These are the activations of a small network on made-up records, seen along a few directions, one row for each record.
After each row come some of the record's fields: Pag, Zutan, Basa, Vogo, Mebom, Sigot.
Not every record has every field; a missing one is left out.
The largest differences between rows may come from other fields.
(in the rows, 500 means zero)
Random noise pushes rows far along 4 fixed directions. That doesn't count. These rows show it; they differ only by the noise:
[460, 540, 515, 520, 489, 504, 468, 519, 543, 538, 609, 368, 495, 506, 573, 530, 436, 581, 587, 458]
[467, 503, 518, 433, 274, 414, 138, 638, 669, 653, 528, 234, 399, 320, 551, 615, 405, 564, 434, 308]
[543, 548, 453, 470, 467, 527, 554, 546, 475, 541, 570, 395, 547, 590, 528, 467, 531, 544, 595, 556]
[485, 419, 489, 588, 556, 395, 290, 426, 511, 530, 496, 557, 510, 462, 588, 516, 484, 477, 372, 563]
[392, 636, 549, 548, 680, 708, 741, 458, 464, 446, 748, 442, 502, 599, 561, 474, 331, 705, 755, 442]
[585, 449, 385, 458, 632, 626, 347, 457, 350, 516, 440, 773, 510, 512, 431, 366, 499, 512, 260, 636]

[614, 573, 436, 467, 463, 620, 659, 545, 386, 575, 538, 497, 520, 648, 468, 377, 532, 525, 598, 509] -> <Pag:z1 Zutan:d1 Sigot:t1>
[504, 523, 463, 365, 558, 655, 612, 519, 434, 443, 527, 553, 519, 522, 378, 452, 501, 593, 512, 506] -> <Pag:z1 Zutan:d1 Basa:y1 Vogo:j1 Mebom:u3>
[516, 333, 574, 612, 398, 301, 459, 392, 589, 430, 374, 614, 495, 439, 528, 594, 669, 257, 356, 457] -> <Pag:z2 Zutan:d2 Basa:y2 Sigot:t1>
[566, 582, 534, 637, 522, 546, 644, 445, 406, 585, 543, 581, 525, 658, 622, 449, 491, 474, 627, 502] -> <Pag:z1 Zutan:d2 Basa:y2 Sigot:t3>
[556, 487, 422, 272, 350, 399, 453, 670, 560, 500, 450, 237, 618, 474, 462, 505, 688, 490, 506, 644] -> <Pag:z2 Zutan:d2 Basa:y2 Vogo:j3 Mebom:u2>
[555, 513, 505, 557, 467, 364, 621, 504, 520, 473, 546, 357, 586, 566, 580, 527, 584, 489, 643, 554] -> <Pag:z2 Zutan:d2 Vogo:j3 Mebom:u3>
[419, 469, 606, 727, 573, 379, 590, 323, 554, 467, 567, 574, 486, 592, 641, 559, 468, 432, 558, 445] -> <Pag:z1 Zutan:d1 Basa:y2 Sigot:t1>
[478, 488, 500, 460, 569, 477, 637, 458, 500, 410, 546, 432, 593, 559, 468, 496, 559, 505, 606, 598] -> <Pag:z2 Zutan:d1 Basa:y1 Vogo:j3 Mebom:u3>
[625, 579, 436, 353, 289, 494, 389, 655, 506, 656, 443, 391, 474, 436, 430, 470, 527, 482, 474, 442] -> <Pag:z2 Zutan:d2 Sigot:t3>
[565, 573, 526, 532, 517, 665, 507, 483, 409, 591, 534, 641, 427, 542, 472, 453, 402, 558, 476, 368] -> <Pag:z1 Zutan:d2 Basa:y2 Sigot:t1>
[534, 588, 523, 449, 346, 613, 418, 615, 503, 682, 565, 383, 373, 450, 509, 513, 381, 564, 554, 277] -> <Pag:z1 Zutan:d1 Basa:y2 Sigot:t3>
[364, 400, 544, 632, 617, 457, 252, 434, 599, 505, 529, 598, 402, 347, 605, 575, 343, 533, 363, 425] -> <Pag:z1 Zutan:d2 Basa:y2 Vogo:j1 Mebom:u3>
[449, 481, 486, 600, 756, 623, 437, 351, 386, 446, 537, 775, 495, 518, 529, 409, 399, 577, 383, 558] -> <Pag:z1 Zutan:d2 Basa:y2 Vogo:j3 Mebom:u3>
[472, 498, 520, 423, 491, 525, 636, 517, 488, 421, 458, 478, 539, 533, 451, 507, 568, 455, 525, 508] -> <Pag:z2 Zutan:d1 Basa:y2 Sigot:t3>
[247, 471, 730, 772, 574, 257, 528, 349, 703, 371, 634, 269, 479, 402, 793, 764, 372, 498, 682, 350] -> <Pag:z2 Zutan:d2 Basa:y2 Vogo:j3 Mebom:u1>
[443, 406, 610, 709, 458, 111, 438, 403, 652, 470, 514, 316, 570, 476, 710, 656, 592, 398, 613, 516] -> <Pag:z2 Zutan:d2 Sigot:t1>
[545, 639, 469, 614, 555, 577, 855, 485, 427, 504, 652, 425, 564, 716, 568, 436, 515, 538, 766, 557] -> <Pag:z1 Zutan:d2 Vogo:j3 Mebom:u3>
[425, 506, 493, 389, 521, 599, 370, 529, 516, 448, 475, 553, 412, 354, 419, 514, 391, 588, 315, 407] -> <Pag:z2 Zutan:d2 Basa:y2 Vogo:j3 Mebom:u1>
[438, 557, 562, 794, 798, 551, 568, 270, 414, 475, 620, 747, 501, 597, 668, 438, 304, 596, 565, 508] -> <Pag:z1 Zutan:d2 Vogo:j3 Mebom:u3>
[457, 468, 520, 393, 557, 671, 536, 512, 494, 383, 442, 627, 455, 414, 365, 485, 531, 505, 403, 431] -> <Pag:z2 Zutan:d2 Basa:y2 Sigot:t1>
[364, 359, 585, 615, 499, 113, 399, 420, 676, 422, 476, 320, 539, 415, 639, 633, 561, 389, 499, 561] -> <Pag:z2 Zutan:d1 Sigot:t3>
[342, 497, 618, 481, 563, 561, 418, 478, 622, 406, 543, 520, 393, 343, 461, 595, 360, 574, 474, 282] -> <Pag:z2 Zutan:d1 Basa:y2 Sigot:t1>
[434, 487, 604, 711, 624, 532, 428, 338, 483, 511, 559, 675, 438, 475, 631, 518, 359, 507, 448, 410] -> <Pag:z1 Zutan:d2 Basa:y2 Sigot:t1>
[625, 611, 384, 301, 319, 606, 449, 700, 466, 664, 542, 299, 496, 556, 419, 466, 486, 592, 560, 481] -> <Pag:z1 Zutan:d1 Basa:y2 Vogo:j3 Mebom:u3>
[665, 595, 380, 439, 291, 543, 577, 637, 472, 597, 483, 374, 548, 638, 499, 445, 619, 430, 578, 573] -> <Pag:z1 Zutan:d2 Basa:y2 Vogo:j3 Mebom:u3>
[462, 521, 475, 252, 484, 674, 358, 653, 571, 460, 457, 483, 418, 343, 324, 514, 451, 636, 385, 380] -> <Pag:z2 Zutan:d2 Basa:y2 Vogo:j1 Mebom:u3>
[498, 620, 503, 540, 495, 640, 317, 508, 494, 632, 583, 534, 353, 440, 546, 491, 246, 668, 489, 338] -> <Pag:z1 Zutan:d2 Basa:y2 Vogo:j3 Mebom:u3>
[326, 527, 646, 706, 586, 475, 470, 435, 627, 479, 671, 426, 411, 420, 639, 583, 265, 569, 602, 298] -> <Pag:z1 Zutan:d1 Sigot:t2>
[432, 437, 514, 561, 701, 501, 498, 370, 446, 410, 487, 676, 559, 497, 510, 485, 450, 511, 472, 597] -> <Pag:z2 Zutan:d1 Basa:y2 Vogo:j2 Mebom:u3>
[249, 432, 657, 667, 691, 476, 636, 296, 595, 313, 579, 551, 501, 445, 567, 617, 409, 499, 567, 397] -> <Pag:z2 Zutan:d1 Basa:y2 Vogo:j3 Mebom:u3>
[567, 487, 407, 302, 356, 519, 507, 625, 522, 496, 409, 413, 521, 499, 374, 493, 601, 462, 468, 489] -> <Pag:z2 Zutan:d1 Basa:y1 Vogo:j1 Mebom:u3>
[668, 637, 339, 509, 557, 504, 803, 544, 301, 537, 550, 415, 715, 839, 553, 318, 670, 521, 725, 806] -> <Pag:z1 Zutan:d2 Vogo:j3 Mebom:u1>
[411, 380, 546, 659, 632, 417, 667, 327, 512, 328, 494, 592, 538, 499, 539, 528, 547, 421, 510, 576] -> <Pag:z2 Zutan:d2 Vogo:j3 Mebom:u3>
[571, 549, 457, 482, 543, 691, 659, 513, 374, 542, 530, 577, 542, 625, 441, 387, 501, 533, 589, 565] -> <Pag:z1 Zutan:d1 Basa:y2 Vogo:j2 Mebom:u3>
[366, 469, 571, 618, 584, 395, 472, 380, 552, 453, 559, 467, 511, 465, 608, 602, 377, 518, 592, 457] -> <Pag:z2 Zutan:d1 Basa:y1 Vogo:j1 Mebom:u3>
[536, 447, 467, 571, 498, 432, 261, 476, 507, 542, 412, 635, 472, 470, 559, 495, 504, 418, 316, 557] -> <Pag:z1 Zutan:d2 Basa:y2 Sigot:t1>
[459, 497, 537, 473, 383, 400, 391, 548, 604, 520, 519, 329, 502, 423, 518, 604, 469, 529, 567, 418] -> <Pag:z2 Zutan:d1 Basa:y2 Vogo:j3 Mebom:u3>
[417, 483, 605, 615, 357, 250, 578, 483, 682, 470, 592, 150, 542, 464, 656, 659, 560, 471, 733, 416] -> <Pag:z2 Zutan:d2 Vogo:j3 Mebom:u3>
[509, 506, 464, 380, 484, 590, 671, 511, 451, 434, 507, 465, 539, 560, 414, 467, 561, 542, 582, 524] -> <Pag:z2 Zutan:d1 Basa:y2 Vogo:j1 Mebom:u3>
[515, 472, 543, 676, 421, 340, 566, 426, 529, 556, 543, 441, 523, 594, 650, 513, 580, 416, 614, 485] -> <Pag:z1 Zutan:d2 Sigot:t1>
[498, 497, 482, 477, 549, 484, 488, 475, 469, 487, 508, 536, 491, 464, 478, 468, 497, 529, 485, 527] -> <Pag:z2 Zutan:d2 Sigot:t3>
[573, 430, 494, 573, 272, 211, 321, 528, 587, 627, 445, 318, 535, 515, 625, 574, 651, 371, 477, 542] -> <Pag:z1 Zutan:d2 Basa:y2 Sigot:t1>
[364, 422, 579, 605, 623, 422, 247, 405, 546, 456, 524, 586, 455, 320, 537, 596, 356, 513, 396, 421] -> <Pag:z2 Zutan:d1 Basa:y2 Sigot:t2>
[407, 566, 535, 500, 747, 796, 654, 442, 396, 397, 579, 697, 474, 557, 403, 396, 380, 625, 497, 467] -> <Pag:z1 Zutan:d1 Basa:y2 Sigot:t2>
[300, 512, 635, 685, 671, 453, 506, 353, 570, 423, 597, 532, 415, 386, 612, 588, 301, 553, 553, 368] -> <Pag:z2 Zutan:d2 Sigot:t3>

Here are new rows. What are their fields?
[421, 337, 541, 694, 576, 243, 450, 307, 514, 435, 415, 635, 506, 444, 599, 559, 564, 329, 367, 585] -> <Pag:z2 Zutan:d2 Sigot:t3>
[306, 463, 600, 463, 605, 445, 263, 515, 659, 418, 530, 424, 429, 287, 515, 636, 356, 588, 431, 356] -> <Pag:z2 Zutan:d1 Basa:y2 Sigot:t3>
[428, 520, 565, 506, 368, 355, 580, 531, 632, 479, 587, 185, 541, 489, 602, 635, 513, 516, 742, 455] -> <Pag:z2 Zutan:d1 Basa:y2 Vogo:j3 Mebom:u3>
[441, 541, 563, 606, 379, 273, 328, 578, 663, 649, 567, 185, 428, 442, 673, 616, 389, 503, 645, 381] -> <Pag:z1 Zutan:d1 Sigot:t3>
[511, 402, 543, 483, 248, 161, 311, 560, 667, 573, 406, 290, 553, 411, 604, 627, 634, 361, 469, 535] -> <Pag:z2 Zutan:d2 Basa:y2 Sigot:t3>
[513, 500, 500, 401, 636, 772, 501, 455, 373, 413, 448, 828, 447, 453, 339, 391, 457, 564, 357, 434] -> <Pag:z2 Zutan:d2 Basa:y2 Sigot:t1>
[470, 504, 510, 606, 539, 442, 368, 483, 486, 588, 548, 502, 484, 478, 632, 509, 441, 503, 524, 525] -> <Pag:z1 Zutan:d2 Basa:y2 Sigot:t3>
[427, 439, 542, 502, 605, 578, 306, 403, 500, 453, 478, 668, 367, 313, 431, 498, 347, 560, 317, 348] -> <Pag:z2 Zutan:d1 Sigot:t1>
[597, 552, 508, 296, 351, 783, 695, 576, 506, 451, 460, 595, 375, 471, 271, 422, 568, 482, 487, 316] -> <Pag:z2 Zutan:d2 Basa:y2 Sigot:t1>
[637, 545, 376, 398, 303, 467, 358, 642, 473, 653, 465, 370, 534, 558, 492, 471, 578, 513, 467, 564] -> <Pag:z1 Zutan:d2 Basa:y2 Vogo:j3 Mebom:u3>
[432, 423, 441, 491, 709, 569, 424, 410, 417, 402, 419, 793, 484, 455, 427, 481, 472, 529, 322, 587] -> <Pag:z2 Zutan:d2 Basa:y2 Vogo:j1 Mebom:u3>
[366, 610, 522, 648, 738, 472, 673, 419, 477, 449, 680, 388, 590, 645, 659, 521, 417, 621, 701, 637] -> <Pag:z1 Zutan:d2 Basa:y2 Vogo:j3 Mebom:u1>
[382, 412, 601, 547, 451, 396, 395, 484, 657, 421, 477, 458, 429, 330, 523, 618, 469, 475, 424, 302] -> <Pag:z2 Zutan:d2 Sigot:t1>
[561, 432, 446, 300, 356, 507, 499, 566, 533, 464, 349, 530, 506, 468, 323, 467, 711, 390, 356, 537] -> <Pag:z2 Zutan:d2 Basa:y2 Sigot:t1>
[326, 392, 601, 790, 638, 261, 504, 267, 605, 364, 554, 566, 504, 431, 684, 632, 437, 421, 511, 475] -> <Pag:z2 Zutan:d2 Vogo:j3 Mebom:u3>
[533, 334, 502, 630, 593, 295, 591, 328, 454, 351, 376, 730, 624, 594, 507, 501, 759, 261, 380, 732] -> <Pag:z2 Zutan:d2 Basa:y2 Sigot:t1>
[482, 518, 529, 416, 371, 451, 439, 588, 624, 511, 505, 364, 433, 411, 448, 590, 497, 504, 520, 372] -> <Pag:z2 Zutan:d1 Basa:y2 Sigot:t1>
[444, 544, 524, 484, 571, 703, 373, 491, 465, 530, 579, 610, 379, 413, 474, 463, 317, 641, 418, 354] -> <Pag:z1 Zutan:d2 Basa:y2 Sigot:t1>
[409, 433, 591, 541, 593, 569, 271, 429, 509, 450, 503, 705, 393, 294, 463, 535, 303, 549, 312, 315] -> <Pag:z2 Zutan:d1 Basa:y2 Sigot:t2>
[327, 478, 568, 424, 620, 591, 655, 476, 592, 298, 589, 433, 493, 425, 461, 540, 461, 597, 558, 465] -> <Pag:z2 Zutan:d2 Basa:y2 Vogo:j3 Mebom:u3>
[568, 478, 454, 340, 337, 546, 431, 596, 474, 556, 391, 496, 497, 458, 368, 477, 541, 474, 398, 465] -> <Pag:z2 Zutan:d1 Basa:y2 Vogo:j2 Mebom:u3>
[558, 478, 477, 517, 475, 546, 355, 513, 426, 562, 465, 646, 467, 482, 465, 434, 496, 485, 366, 500] -> <Pag:z1 Zutan:d2 Basa:y2 Sigot:t2>
